Each row below holds a small network's activations on one input, seen along a few directions.
Each table varies a few parts of the input and shows all the possible inputs, shuffled.
A made-up example of a description, with smaller parts first: line(4) and (point or ring(9) or (values(2) and ring(5))).
Shared parts are said once, and a part with two or three values counts as separate values.
In the rows, zero is written as 128.

Other details of the inputs shift rows strongly along three fixed directions, in all tables alike. That doesn't count.

Table:
x1: [167 148 114 163 110 131 182 152 140 139 201 174]
x2: [112 170 119 169 171 172 106 156 114  65  91 192]
x3: [123 152 122 153 120 149 153 145 108  86 134 180]
x4: [102 143 138 124 140 122  78 103 110 100  91  99]
x5: [119  83 137 109 132 122  89  89 123 169 130 100]
x6: [ 93 123 168 143 151 120 106 116 158 140 109  92]
x7: [141  99 109 157 138 176 143 134 157 132 148 169]
x8: [109  77 162 115 118 139 165  77 210 151 160 114]
x9: [ 87 108 138 110 134 132 125 114 199 123  82  95]
x10: [142 119 128  92 108 110 121 111 115 128 112  91]
x11: [122 135 141 139 156 120  78 143  85 146 118 108]
x12: [136 130 122 104 143 113  96 131  94 122  75 126]
x13: [119 146 134 131 158  99  94 109 104 156 120  95]
x14: [120 170 123 157 159 178 130 145 130  88  79 169]
x15: [110 169 116 150 137 173 123 160 126 117 100 158]
x16: [191 138 101 134  90  97 183 153  91 163 226 168]
x17: [114 124 152 158 127 130 156 124 180 138 150 124]
x18: [125 157 115 160 156 165 115 141 132  66 110 165]
x19: [ 82 119 146 107 112 132 141  94 204 130 103  76]
x20: [110  93 161 122 113 108 199 113 187 144 170 104]
x21: [119 146 117 111 109 125  98 133  95 146 108 105]
x22: [153 125 113 121 138 140 144 146 136 100 109 152]
x23: [129 150 132 144 148 107  71 127  97 157 120 104]
x24: [168 100 109  91  92  80 138 142  84 117 164 146]
x25: [162 119 118  88  81  93 143 124  80 143 142 113]
x26: [112 132 120 127 129 155 134 134 178 114 108 120]
x27: [148 128 119 105  81  94 131 127  58 123 161 131]
x28: [133  96 124 124 140 134  73 114  98 162 124 117]
x29: [108 113 154 135 132 113 190 102 187 140 160 112]
x30: [137 138 107 109 120 125  98 161  91 140 109 137]
x31: [141 140 120 166 141 148 184 155 136 119 170 163]
x32: [163 108 115  81 111  94 110 122  90 133 112  96]
Each input here is: line(4) or ring(10) or (values(3) and ring(6)).
Question: Start at x8 and move only the line(4) part, one step at a time. The first step leads to x5. Which rows follow, in order?
Answer: x28, x7
Question: Which other rows does x14 become when the values(3) part takes its other values? List them by row number.
Answer: x3, x15

Table:
x33: [158 103 107 105 111 123 108 170  69 144 143 127]
x34: [158 128 114 106  97  97 154 132 111 133 156 115]
x35: [144 124 118 130  89 158 207 144 191 106 155 163]
x36: [ 78  93 160  75 103  89 119  67 189 142  82  44]
x37: [160  81 127 101  84 107 213 120 173 117 173 144]
x38: [ 74 114 173 114 158  79  48  74 120 160  78  42]
x39: [113  75 157  90 106  92 130  66 156 170 141  69]
x40: [122 183 123 172 176 172 122 162 122  97  87 159]
x41: [124 148 116 123 124 135  97 149  85 129 105 139]
x42: [118 149 121 151 180 166  46 126  95 141  81 117]
x43: [148 128 125 108 102  91 155 141  87 147 157 128]
x44: [ 99 167 136 143 168 127  72 122  93 117  83 113]
x45: [ 93  77 161  84 114  77 130  72 152 137 120  85]
x46: [194  98 102 100  82  98 171 157  76 136 188 166]
x47: [135 138 131 130 138  96  77 137  77 158 134 108]
x48: [129 142 131 146 124 152 205 135 197  99 142 148]
x49: [123 132 144 129 141  99  61 110  76 151 121  91]
x50: [193 120  89 119 103 122 140 157  73 114 170 170]
x51: [119 114 143 118  96 108 202 105 183 119 164 115]
x52: [ 87 143 138 175 175 186 133 112 193  63  90 161]
x53: [160 134 114 129 122  99 106 158  76 164 161 131]
x54: [ 97 134 135 173 169 195 145 120 207 121 111 145]
x55: [ 79 178 130 186 171 214 119 133 191  66  73 160]
x56: [168 124 104 126 124 125 123 157  64 119 150 176]
x57: [136 156 123 158 160 155  75 135  80 130 120 140]
x58: [144 146 113 174 138 171 189 168 183 120 173 191]
x59: [161 145  98 118 106 136 119 167  76 130 129 156]
x60: [ 94  84 156 106 118 107 169  84 224 163 135  84]
x61: [104 152 122 123 134 138  78 132  94 120  91 125]
Question: What do these inputs look like to the network?
Answer: point or ring(10) or (values(3) and ring(6))
Question: Start at x52 and move only the ring(6) part, one step at a time. The first step leads to x50. Which rows follow, in order?
Answer: x37, x46, x56, x45
Question: Which other rows belong to the same alternative as x38? List them by row number.
Answer: x39, x42, x47, x49, x53, x54, x57, x58, x60

Table:
x62: [ 87 144 155 152 171 141  87  98 147 142  82 112]
x63: [130  93 126  79  76 105 170 119 125 142 144 115]
x64: [118  70 157  99  80  87 156  91 151 176 177  98]
x65: [156 144  92 153 138 186 139 171 145  96 125 183]
x66: [104 146 135 171 149 178 121 130 169 138 145 126]
x67: [119 130 117 131 134 169 147 146 184 104 101 149]
x68: [211 127  69 147  93 180 193 193 115 102 200 226]
x69: [ 91 181 135 155 158 162 108 134 119  80  76 138]
x70: [114 137 137 141 133 137 151 103 143  88 123 136]
x71: [167 166  95 145 123 143 125 172  94  96 135 168]
x72: [162 144 111 110 134  94  45 124  16 127 113 113]
x73: [119 165 130 157 166 147  86 130 106 141  97 146]
x74: [104 107 158 151 157 131 141 120 170 123 127 115]
x75: [132 139 121 175 135 172 156 145 168 135 177 150]
x76: [116 108 148  98 118  90 112  87 149 119 107  81]
x77: [123 111 122  78 103 100 115 130 117 146  97  95]
x78: [102  94 139  82  89 113 170 113 174 134 111 105]
x79: [156  72 120  85  88 106 162 105 130 142 159 125]
x80: [168 143  83 108 126 130  65 161   8 129 114 155]
x81: [159  79 117 101  92 134 184 120 168 123 168 153]
x82: [107 135 120 161 127 127 155 148 148 102 172 183]
x83: [119 108 143  85  80  84 173 112 177 129 129  89]
x84: [112 154 132 139 106 144 194 147 183  92 124 144]
x85: [167 100 122  92  84  72 111 130  53 190 179 119]
x86: [183 125  86 141 105 170 188 163 107  99 181 208]
x87: [158 136 122 108 161  73  63 142  38 163 105 101]
x88: [101 142 138 164 158 152 116 117 172 145 123 106]
x89: [107 156 143 175 206 155  83 145 125 112  78 135]
x90: [ 90 115 162 110 145 102  95  74 166 112  81  75]
x91: [117 136 134 159 141 165  93 140 111 136 134 151]
x92: [101 177 135 174 189 162  98 115 160 137  97 111]
x93: [162 124 116 114 106  84 123 132  85 189 178  99]
x94: [ 80 125 163 111 123 105 138  79 155 109  98  85]
x95: [154 124 121 121 147 103  50 149  25 153 133 109]
x96: [ 96 134 158 151 191 124 110 112 158 127  82 106]
x97: [114 120 145  85  72  81 185 115 146 128 138  95]
Question: What do these inputs look like to the network?
Answer: point or (values(3) and line(5)) or (values(2) and ring(10))
Question: Which other rows does x64 become when the values(3) part takes its other values? List them by row number.
Answer: x74, x75
Question: Which other rows does x92 become when the line(5) part takes its other values? List them by row number.
Answer: x66, x75, x88, x93
